These are the activations of a small neural network, seen along a few directions. Each row is one input.
Each table varies a few parts of the input and shows all the possible inputs, shuffled.
A made-up example of a description, with smaller parts first: one of 5 places around a ring, together with either a single point or one of 9 places around a ring or (one of 3 separate values, together with one of 4 places along a line).
Shared parts are said once, and a part with two or three values counts as separate values.

Rows:
R1:   4.6   2.9  -4.7   4.1   4.1  -4.3 -13.6   8.7  -0.1 -17.5  -0.8   3.4   0.9
R2:  2.6 -0.2 -1.2 -2.7  6.0  0.8 -6.5 -2.3  6.3 -7.1 -6.5 15.4  8.8
R3:  15.9   9.1  93.7  10.6 -54.4 -23.1  24.9 -33.8  29.9  -5.3  58.5  -9.7 -10.7
R4:  -5.5  -2.7 -17.6  -2.5   5.6   5.0   7.2   1.9 -11.0  15.5  -7.6 -12.6  -7.8
R5:  -8.4  -4.3 -15.4  -5.4   7.2   5.0   5.7  -2.8 -13.4  19.4  -9.4  -2.8  -3.9
R6: -2.7 -5.8 -8.3 -1.8  5.8  6.3  2.0 -5.5 -0.1 11.1 -8.7 10.7  5.6
R7:  -6.4  -0.3 -11.8  -0.2   0.4  -0.2   3.0   8.8  -6.7   2.6  -3.9 -12.2  -7.1
R8:  -9.6  -4.9 -16.5  -7.7   7.9   7.6   5.1  -2.8 -12.3  19.4  -9.5  -3.7  -5.4
R9:   4.3   2.6  -6.2   2.3   4.3  -2.2 -13.9   9.1   1.2 -18.2   0.0   3.3   0.5
R10:  16.1   9.3  93.1  10.4 -54.8 -22.9  25.6 -34.0  31.0  -4.7  60.7  -9.5 -10.7
R11:  -3.4   5.2 -11.7   4.9   3.4  -2.3  -6.6   9.9  -8.9  -8.4  -2.1 -12.1  -1.9
R12:  -4.6  -2.2 -16.5  -0.3   4.8   2.5   8.2   1.5 -12.2  15.4  -7.6 -11.9  -6.3
R13:  -5.8  -5.9 -12.1  -5.5   4.5  11.9   4.7  -4.3  -4.8  16.4 -10.0   5.8   0.8
R14:  -2.9   5.7 -10.7   6.6   2.9  -4.4  -6.0   9.5 -10.6  -7.7  -2.3 -11.7  -1.0
R15:  -4.5  -5.3 -11.0  -3.0   3.8   9.2   5.4  -4.4  -6.1  16.5  -9.9   6.6   2.1
R16:   6.7   3.1  -0.3  -2.8   6.3   1.3 -10.4   8.1   7.7 -13.0  -4.2  10.0   5.3
R17: -3.6 -6.4 -9.5 -4.0  6.4  8.9  1.4 -5.4  1.1 10.8 -8.7 10.2  4.6
R18:   1.5   2.2  -6.0   2.6   3.3  -6.7 -11.2  14.7  -3.2 -16.5   2.6  -9.7   0.5
R19:  1.9 -0.6 -2.8 -4.4  6.2  3.1 -6.7 -1.8  7.6 -7.6 -5.9 15.0  8.5
R20:  0.0 -4.1 -5.7 -3.8  9.0  9.4 -0.7 -2.4  6.5  1.6 -8.7 13.1  8.1
R21:   1.5   2.6  -5.0   3.9   2.9  -8.6 -11.1  13.8  -5.0 -15.7   2.2  -9.6   0.8
R22:  0.8 -3.7 -4.3 -2.0  8.6  7.2 -0.2 -2.9  5.2  2.3 -9.2 13.5  8.6
R23:   7.4   3.6   1.2  -1.1   5.8  -1.0 -10.0   7.4   6.3 -12.1  -4.9  10.1   5.5
R24:  -5.9   0.2 -10.8   1.8  -0.1  -2.4   3.6   8.6  -8.3   2.8  -4.2 -11.7  -5.9
What do these inputs look like to the network? -> one of 2 separate values, together with either a single point or one of 11 places around a ring
Changing only the choice among 2 separate values turns R20 into R22. The same change can be made to R13. Which row results? -> R15

Rows:
R25:   3.4  -1.8 -49.8 -12.5  40.3  11.9 -25.9  44.7   7.8 -28.7 -39.2  11.9  12.6
R26:   2.7   0.5 -45.5  -2.0  40.3   4.1 -46.4  19.8 -10.6 -31.9 -31.7  32.5  26.0
R27:  13.6  -9.2  27.9 -17.8  -5.2  17.4  23.5  -8.7  42.7  14.5  -3.5  26.8   4.3
R28: -19.4  -9.9   7.1   4.3 -10.0   9.2  22.8 -54.7 -20.4  51.8   2.1  15.6   9.0
R29:   4.6  11.9  32.3   1.5 -30.8 -22.1  24.0  17.1  -0.5   0.9  30.2 -55.0 -36.0
R30:  19.4  14.9  59.5  17.8 -29.7 -26.8 -18.2 -11.5  21.9 -48.5  45.0   4.6   4.4
R31:  25.6  17.3  58.0   8.9 -27.8 -21.0  -0.3  14.4  36.4 -44.1  34.8 -13.3  -6.5
R32:  -4.4 -13.3   1.9 -23.5  -3.5  20.8  45.2  -7.1   8.3  55.8  -6.3 -16.9 -23.6
R33: -17.3  -7.2 -81.8 -16.4  35.0  20.9  -1.3  50.1 -24.6  13.2 -44.3 -30.5 -19.8
R34: -12.4   6.7  34.1  31.9 -35.6 -31.3  -0.7 -32.7 -29.8  -2.7  45.5 -26.5  -0.8
R35:   7.7  -7.5  33.0  -9.6  -7.6  11.9   5.5 -32.5  27.5   9.9   4.0  46.8  14.7
R36: -23.5  -2.5 -76.6  17.4  34.6   4.9 -28.2   1.1 -58.6   9.8 -36.6   4.0  15.5
What do these inputs look like to the network? -> one of 3 separate values, together with one of 4 places along a line
Changing only the choice among 3 separate values turns R36 into R34. The same change can be made to R33. Which row results? -> R29
Change only the place on the line of 4 in R28. List by row number the other rows that result. -> R27, R32, R35

Rows:
R37:  -8.1  -2.1  -5.5   4.9   0.1  -3.6  -4.8 -10.9 -16.3   6.0   3.1  -0.8   1.2
R38:  -0.6  -5.5 -10.5 -10.4   8.1  10.8  10.6   5.6   4.4  16.0 -13.0  -0.2  -3.7
R39:  13.8   8.5  87.9  13.2 -53.1 -21.2  27.2 -31.7  31.2  -4.5  56.1 -10.2  -7.2
R40: -11.2  -1.6 -21.5   2.2   4.8   2.5   7.0   2.0 -18.2  16.9 -10.6 -13.5  -3.2
R41:   4.0   4.1   1.3  -2.7  -0.7  -4.4  -8.7  12.5   3.1 -15.3   4.8  -6.6  -7.5
R42:   6.3   5.8   2.4  -2.6   0.7  -5.5  -9.0  13.3   2.8 -16.1   3.5  -5.4  -7.1
R43: -3.5 -2.9 -8.1  3.7  6.6  5.7 -7.8 -9.2 -2.5 -0.3 -7.6 17.6 13.3
R44:  15.7   9.2  89.3  13.7 -52.5 -21.4  27.6 -31.6  30.6  -4.8  54.5 -10.4  -7.5
R45: -13.6  -3.7 -22.9   2.1   4.4   3.9   8.1   1.0 -18.8  17.4  -9.3 -14.9  -3.3
R46:  1.5 -3.9  4.5 -8.6  1.4  4.6 -1.6 -9.0  4.9  5.1  0.4 13.1  1.4
R47:  0.6 -1.1  4.6 -5.8 -1.3 -0.3 -1.1 -9.4 -3.5  7.4  3.2  6.5 -4.3
R48:  -4.6  -3.6 -24.3   0.8  13.8  11.2   4.6   4.6  -2.4  10.0 -21.4   4.6   7.5
R49:  -1.4  -2.9   3.6  -5.7  -2.4   0.8  -0.6 -10.1  -3.4   7.9   4.3   5.3  -5.0
R50:  3.6 -2.5  5.6 -8.9  2.7  3.6 -2.0 -8.3  4.8  4.6 -0.7 14.3  2.2
R51:  -0.5   4.9  -9.5   8.2   2.0  -8.7 -13.5  11.7 -10.4 -17.1   3.5 -12.5  -1.0
R52:   6.7   2.4   2.6  -5.4   3.7  -1.8  -8.9  14.3  11.8 -18.2   0.2   1.8  -0.4
R53:  -4.3  -3.7 -11.5  -7.3   2.8   7.3  11.2   3.8  -5.2  18.9  -8.6  -7.7  -9.6
R54:   3.2   2.3 -12.0   6.9   9.0  -1.7 -15.4  15.6   5.3 -24.6  -8.5   6.7  12.2
R55:   5.5   3.7 -10.6   6.7  10.3  -2.5 -15.7  16.1   5.2 -24.9  -9.6   8.1  12.9
R56:  -6.7  -5.4 -12.7  -7.2   2.2   8.7  12.2   2.8  -5.9  19.5  -7.3  -8.8  -9.7
R57:   9.0   3.8   3.7  -5.4   5.2  -2.9  -9.2  15.0  11.5 -18.8  -1.1   2.9   0.2
R58: -1.5 -1.3 -6.8  3.4  7.7  5.0 -8.2 -8.7 -2.5 -0.4 -8.5 19.2 14.1
R59:  -6.9  -5.0 -25.8   1.1  13.2  12.3   5.7   3.7  -3.2  10.4 -20.1   3.1   7.1
R60:  -6.0   0.1  -4.0   5.0   1.0  -4.7  -5.3 -10.2 -16.3   5.7   2.0   0.6   1.8
R61:   1.9   7.0  -8.1   8.4   3.1  -9.9 -13.9  12.4 -10.6 -17.6   2.3 -11.2  -0.6
R62:  -3.0  -6.9 -11.8 -10.1   7.4  12.2  11.6   4.7   3.6  16.7 -11.7  -1.4  -4.0
Changing only one part turns R48 into R59. The same change can be made to R47. Which row results? -> R49
What do these inputs look like to the network? -> one of 2 separate values, together with either a single point or (one of 3 separate values, together with one of 4 places along a line)
A walk changes only the place on the line of 4. It starts at R60 and steps to R47. List the rest of the walk in order. -> R50, R58
Change only the choice among 3 separate values in R42. List by row number the other rows that result. -> R47, R53
